A small network was trained on invented records. Each row is its activation on one of them, seen along a few directions.
After each row come some of the record's fields: PENU, TOTU, KOSOS, DUMUK, KAVO.
A field that a record lacks is left out.
Other fields move the rows too, some of them a lot.
Random noise pushes rows far along 15 fixed directions. That doesn't count. These rows show it; they differ only by the noise:
[-369 -223  224   36  132  -12 -108 -187 -113 -190  786  255  162  -59
  208  268  176  629 -186 -209 -129 -462  -29 -323  -65  -22   55 -145
 -266 -235  200]
[ -71 -108  132 -256  195  120  -27  410 -610  240 -123   80  -82  167
  141   26 -352 -308  122   90   79  448  131   70  -39 -323  173   76
 -247  -28 -532]
[-126 -189   60  149  -67 -298  253  242  -15 -123   15  627  276   36
  369  420  -17  400  -64 -132  -15   60  -94 -287   42  381  180 -144
 -129  352    9]
[-232  219 -105  550   31    7   17  183  431  121   75  147 -153  -95
  240  345   55  -42 -202 -282  389  -14 -430   54  320  254 -381  -99
  -49  -43  174]
[  78  182 -551  270  -93 -234 -459   20  267  241  330   95 -258  526
 -304  194  129  281 -159  213  -53 -157  -56  -76  286 -180 -265    0
   52 -527  -64]
[ -73   -7  202   50   39 -274 -165 -460 -202 -418  302 -240   51  105
 -193 -227  -19  327   94  -60 -189 -443  212 -294 -275 -173  104 -102
   30 -347 -117]
[-179  158   41 -193  228  367 -235  277  -12  468  318   45  172 -169
   34  258   71 -199  -29  -34   96  240 -184   94  194 -158 -162  176
 -358 -171 -133]
[ 309   -5  -34  -36   53  -16  195 -382   81   38 -114   22  277 -482
 -162 -189  521  406 -227 -205 -256 -349 -268  -40    2  260 -435  219
   70 -132   98]
[ 175 -424  431  443 -285 -219   91   -9  571 -508  -62  307 -158  484
  520   74 -105  329 -199 -195  425   69 -297  257   68 -121  204 -426
  286  155   52]
[-148  379  -25   55 -133   52 -290   19  808  272  535 -121  280  -17
  -98  234  466 -250 -170  -84   31 -282 -171  178  409  159 -333  -87
 -166 -171  318]
[-793 -157  107   73  -33  -78  -45  342  526  313  474  -97   43  518
  358  341  214   44   30 -292   98 -228  -58   71   77  373 -372   64
  -10  -66  -96]
[  41 -218 -385 -308  160 -179  -21 -149 -539  241  -26  124  -44  127
 -271   32  222  210 -293   18 -513  106  357 -184  -74 -241 -182   38
 -158 -403 -320]
[ 538  282   27 -229 -193 -407 -121    5  -91  140  176  -13  233  -45
 -290 -358  116 -258   81  218 -213 -760  -29   57  124  143  -76   -9
 -207  110   39]
[ 427 -272  220   -6   17  251  126 -175  -16 -189  -27   22 -227 -106
 -335 -248  509  561 -218 -266   68  211  177  339  382   -8  306    1
  596 -356  242]
[ 103    4 -161 -258 -298 -169  152  -53  400  160  182  163  416  134
  255  156  519  -54 -342  300 -428 -334  -50  205  466  164 -252 -150
 -184  -87  -49]
[-228 -227  308 -160  -91   21   46  135 -400   -9  261    6  -56  429
  223   25  -13  391  253  -42    0   13  107   30  153  105  446   85
  151 -129 -421]
[ 566  -50    8   85  -63  -13 -101 -380 -111 -109 -275  137  -30  -80
  -48 -164   19  133 -302  -60  -19  140 -312   21 -140 -469 -114  -85
 -117 -148 -177]

[ 488 -126   78 -190  -41 -221  -59 -250 -326  127 -214  -76 -275  -14
  -44 -213 -218 -216  -18 -260  155  146 -209  361  152 -207  108 -164
   23   88 -294]	(PENU nitu; TOTU lomik; KOSOS muz; KAVO miv)
[ 119  -52 -182  -53 -127  161   35  348 -644   48   50  266  -65  206
  107  -84 -160  174   81  454 -114 -185   85 -135  -57  -68  154  260
  -88   11 -158]	(PENU teren; TOTU giri; KOSOS muz; DUMUK zupor; KAVO miv)
[-155  118 -243  143  654 -334    4  -37  428  -19  194 -115  -23 -482
  -48  231 -198 -124   13  193  172 -279  -48  153  532   41 -472 -170
   87 -394  100]	(PENU nitu; TOTU ruto; KOSOS vosep; KAVO gan)
[-451   13  -31  439  -25  295  359  -14   86 -312 -355   11  -75  -38
  466  181  -81    8 -112   92   52  269 -173 -225 -167   -6 -164    5
  -41  -12 -118]	(PENU teren; TOTU moder; KOSOS vosep; KAVO miv)
[-337   35 -124  231  316  402 -240  252  169  113  -50 -358 -386  238
  -82  -58 -248 -126   91  109  409  343   18  141  -29 -389 -331  261
  234 -484 -178]	(PENU nitu; TOTU vani; KOSOS vosep; DUMUK zupor; KAVO miv)
[  74 -188 -228  -74  449  -49   67  165 -207    7  133  142 -125 -194
   14  -39 -206 -116 -205  340  -66 -294  120   95   55 -290 -334  -65
 -127 -239   72]	(PENU nitu; TOTU giri; KOSOS vosep; KAVO gan)
[-171 -363  165 -470  253  191 -149  258 -229  487  365   43  -29   42
 -145  119  103  160   80 -120 -191   66  111  -40 -208 -147   93  217
 -238   43  -66]	(PENU teren; TOTU moder; KOSOS muz; KAVO gan)
[ 373 -474 -102 -267  400 -227   12 -271  352  176 -289  -36   48 -277
 -578 -267  356  272 -259 -361 -243   62  167   18 -400  -53 -517  146
  246  -71  256]	(PENU nitu; TOTU fogub; KOSOS vamik; DUMUK tul; KAVO gan)
[-232   19  291  207   65  -54  304   48  282 -344  -94    0  101 -204
   30  189   81   55  121 -298  267  171  198   73  161  422  277 -107
  362  161  160]	(PENU teren; TOTU ruto; KOSOS vosep; DUMUK zupor; KAVO miv)
[-167   72 -149   60  282  -90   10  324  285   53  310  -86  -34   71
  220  161 -301   14  327  492  236 -215 -116  374  673  203  -63   57
  271 -236 -199]	(PENU nitu; TOTU lomik; KOSOS vamik; KAVO gan)
[  48  313  446  -55 -111  249   -1  -96   19 -216  395 -143   49 -293
   -5   32   96 -364  -24  -79  220   96  167  331  606  -16  653 -462
  -47  -29  317]	(PENU nitu; TOTU vani; KOSOS vamik; DUMUK tul; KAVO gan)
[ 125   14  422 -218 -205  301  240   61  304 -157 -300 -179  342 -177
  148 -242  199 -706 -246   85  -87  173  204  264 -125 -199   35 -209
 -179  282  214]	(PENU nitu; TOTU vani; KOSOS muz; DUMUK tul; KAVO gan)
[ 477  328 -155 -134 -690   38  -49   -4 -511  155   54  202 -110  286
 -254 -125  343 -122 -162  -73 -201  -81  185   73  319  218  587 -111
  -87  270  208]	(PENU nitu; TOTU lomik; KOSOS muz; DUMUK pone; KAVO miv)
[  45  -54  115 -368  265   -9   32  304  124  152 -110   48  405 -363
 -486 -107  199 -295   43  -86 -152  104  451  -33 -349  108 -103  136
  -68  260  344]	(PENU teren; TOTU giri; KOSOS vamik; DUMUK pone; KAVO miv)
[-609  -81  326 -240   66  228   31  371  -15 -197  421    4  362   -6
 -105   10  239 -108   66 -110 -189 -122  648 -346 -352  162  235   -7
 -107  195  538]	(PENU nitu; TOTU giri; KOSOS vosep; KAVO miv)
[  -6 -137    2  208   97  104  -10  141  373   12  -71  164 -190   53
   54  152   23  191  -83  -42  276  346 -113  185  283  -29    6 -116
  270  -97  194]	(PENU nitu; TOTU ruto; KOSOS vamik; DUMUK tul; KAVO gan)
[ 163   14  225   74 -125  -88   11 -337  278  -20   94 -230  -86   17
 -105 -122  241  438  256 -277  163 -175 -311  232  276  420  116  118
  475  -57  -90]	(PENU teren; TOTU moder; KOSOS vamik; DUMUK tul; KAVO gan)
[-140 -171  133   84   42  330  198  -52 -102   40  -52  -24 -177 -171
  308  -74  126  101 -198 -170   77   -6 -210   65  -18  -27 -156   68
    3  -83   71]	(PENU nitu; TOTU ruto; KOSOS vamik; DUMUK zupor; KAVO miv)
[ 122 -234  -39 -165  366  241  124  108 -213  -44   49 -170 -245 -192
  -42 -403   13   29 -183  500 -176 -422  203  197   19 -393 -366  131
  104 -458  102]	(PENU nitu; TOTU moder; KOSOS muz; DUMUK tul; KAVO gan)
[ -76 -440  375 -274  241  -56 -474   -5 -255  253  431 -205 -341  393
 -222 -240 -224  194  268 -453  267 -125    3  132 -486 -358   70  134
   47 -112 -223]	(PENU teren; TOTU giri; KOSOS vosep; DUMUK zupor; KAVO miv)
[-222  437   65  -80   90  404  -61    2 -476  -68   47 -218  235 -218
  203 -129 -247  -94  297  508 -116 -163 -150 -267  -99 -155   -6  358
 -289 -174 -393]	(PENU nitu; TOTU moder; KOSOS vamik; DUMUK tul; KAVO gan)
[ 417  352  190   12   29  537 -587 -111  327  216  362  -36  168 -209
 -188  139 -143   26  130   11  360  231 -630  162  -36 -459  178  278
 -192  -16  -18]	(PENU nitu; TOTU lomik; KOSOS vamik; DUMUK tul; KAVO gan)
[ 100 -270 -118  205 -229  -40  159  635 -210  122   65  470 -457  377
  130 -104   91   74 -273   93  121 -343  150  109  188  205  -53  -26
  100  192  406]	(PENU nitu; TOTU moder; KOSOS muz; DUMUK zupor; KAVO miv)
[-149   63 -235  456  -86  -64   12  -67 -449 -451 -154  148 -269  229
   57  -63 -298  151 -148   82  -10   34  223 -517 -398 -244   68 -127
  -82 -130   77]	(PENU nitu; TOTU vani; KOSOS vamik; DUMUK zupor; KAVO miv)
[  88 -107  349 -384   14  249  -24 -177   17  -60  108 -127  394  -67
  502 -112 -158 -186   86  394  -21 -166 -367  243  -71 -414  -61   98
 -319  -34 -444]	(PENU teren; TOTU giri; KOSOS vosep; DUMUK zupor; KAVO miv)
[ -93  165 -366 -163 -107 -111 -353    3 -401  265  602  197  138  208
 -140  149   99  228  -64  295 -431 -539   46 -466 -170  -99 -152  141
 -497 -151  -33]	(PENU teren; TOTU fogub; KOSOS muz; KAVO gan)
[ 339 -185  452 -162  353   86 -375  -64  746  -29   82 -189   27 -327
 -395 -278   20 -206   31 -315  450  325   46  486  112 -312  -17 -157
  268  -23  455]	(PENU nitu; TOTU moder; KOSOS muz; DUMUK zupor; KAVO miv)
[ 298   24 -412  173 -167 -200   93   33 -331  283 -432  124 -419  187
  136  -18 -201  -14  -77  205  -51   -6 -379   20  115  -79 -221   41
 -117   46 -383]	(PENU teren; TOTU moder; KOSOS muz; KAVO miv)
[ -98  200  -44 -149 -173 -288 -201 -194  228 -194  238   75  516   45
  -60  172 -125 -149  131   84 -239  -46  170 -307 -189   -2  233 -267
 -298  238  105]	(PENU nitu; TOTU lomik; KOSOS vamik; DUMUK zupor; KAVO miv)
[  16   60 -167  377  128  300   97  -95  -83  -80  -49   70 -264 -383
   59   -1   73  338 -202 -119  169  -54 -393  -96   75   14 -183   86
   69 -122  288]	(PENU teren; TOTU lomik; KOSOS muz; KAVO gan)
[-258  -41  126 -222  -52  189   31   99   93  130  139    9  295  107
  365  220  -14  153  179   33   18  219 -156   67  126  138  119  156
  -40   43 -288]	(PENU nitu; TOTU vani; KOSOS vamik; DUMUK pone; KAVO miv)

Here are new rows. What are their fields?
[ 283    9 -201  212 -311 -284  -46 -131  -80   33  -44  264 -400  194
  -35  302 -101  161  -89 -199   99  304 -174   -1  406   79  589 -431
   37  189   53]	(PENU teren; TOTU lomik; KOSOS muz; KAVO gan)
[ 183   96 -191 -137  354 -112 -208  217  204  393    0  256  219 -333
 -206  314 -219  -68  173  108   73  193 -301 -107    6  -55 -153  169
 -295  194 -124]	(PENU teren; TOTU moder; KOSOS vosep; KAVO miv)
[ 291  -48  -87 -171 -340  -68  126   -6 -330   69 -248   36   89  288
  181 -269   -6 -137  -59  302 -322 -318  -78  -54 -339  -74  -85  143
 -214  212 -267]	(PENU teren; TOTU giri; KOSOS vamik; DUMUK tul; KAVO gan)
[ -70  238  226 -108 -264  -23  228  128  173 -339 -178 -225  244  190
  168  -91  -17 -528  189  550 -117   81  407  231  328   19  414 -257
  112   34 -146]	(PENU teren; TOTU ruto; KOSOS vamik; DUMUK tul; KAVO gan)
[ 177 -482   29 -370 -226  186  453  313   13  448 -235   72  -77  282
  382 -149  383 -285 -411   21 -214 -179  -52  568   43  130 -339  173
  -13  256 -125]	(PENU nitu; TOTU lomik; KOSOS vamik; DUMUK tul; KAVO gan)
[ 247   28  -28 -294  215 -119   73  -86  329  239   75 -205   50 -332
 -184  -48  195 -198   20  150  -68 -158    4  427  509   89 -145  -18
   89 -178    9]	(PENU teren; TOTU moder; KOSOS vamik; DUMUK zupor; KAVO miv)
[ 204 -309  363 -131   49  117 -148  214  204   45  213   99   -2  118
  -39 -175   66   -4  -64  -56  177 -133  -20  278 -201 -218  -44   28
   33  105  232]	(PENU teren; TOTU ruto; KOSOS vamik; DUMUK tul; KAVO gan)
[ 465 -260   22  -35 -131  143  133  384 -500  196 -714  297  -54  242
   44 -392 -208  214  211   46  129  213 -328  -67 -663  -28  -88  600
  127  424 -431]	(PENU teren; TOTU giri; KOSOS vosep; DUMUK zupor; KAVO miv)
[-440 -547  -82   52  314 -225  421  -20 -173 -372 -204   78 -224   43
  174   66  -54  189 -225 -150 -126  206  566  -60  -81   51 -114 -212
  295 -147    3]	(PENU nitu; TOTU moder; KOSOS muz; DUMUK zupor; KAVO miv)
[ 239  157  303  229 -221  207  -11 -211 -157 -403  225   14   33 -226
  138 -282  -54  355   83   11  155 -571 -405 -148 -194   87  197  108
  -14  124  313]	(PENU teren; TOTU lomik; KOSOS vamik; DUMUK pone; KAVO miv)
[ -61   92  -32   13  210  103  -23  103 -410 -356  103  155   40 -261
  -75  136 -403   30  171  151   89  309  347 -198   63 -115  482 -136
   34  -10  100]	(PENU nitu; TOTU lomik; KOSOS muz; DUMUK zupor; KAVO miv)
[  51 -148 -122 -530  171    1 -353  298  175  575  428  277  253  117
  -76  384    2   41   71  101  -21  209  -92  153  212 -157   47  112
 -216   21 -181]	(PENU nitu; TOTU giri; KOSOS vosep; DUMUK zupor; KAVO miv)
[ 210  -59   15  -62 -255 -148  376   26  -11   -9  -67  130 -177   26
   44   86  347   82 -124 -106  -83   26  162  303  605  398  380 -260
  271  109  165]	(PENU teren; TOTU moder; KOSOS vamik; KAVO gan)
[-174  132  -97  155  116  355  -27  458 -382  146  -17   77 -211 -108
 -303 -105   46 -271 -156 -154  148  173  318 -155 -287  -50 -120  154
 -141   34  366]	(PENU teren; TOTU vani; KOSOS vamik; DUMUK zupor; KAVO miv)
[ 104  182 -300  420  -50  196 -213   95  375   53   50   48 -295  171
  155  216 -224 -199 -221  152  349   96 -394  201   71 -340 -240  -12
  -77 -116    4]	(PENU teren; TOTU lomik; KOSOS vamik; DUMUK zupor; KAVO miv)
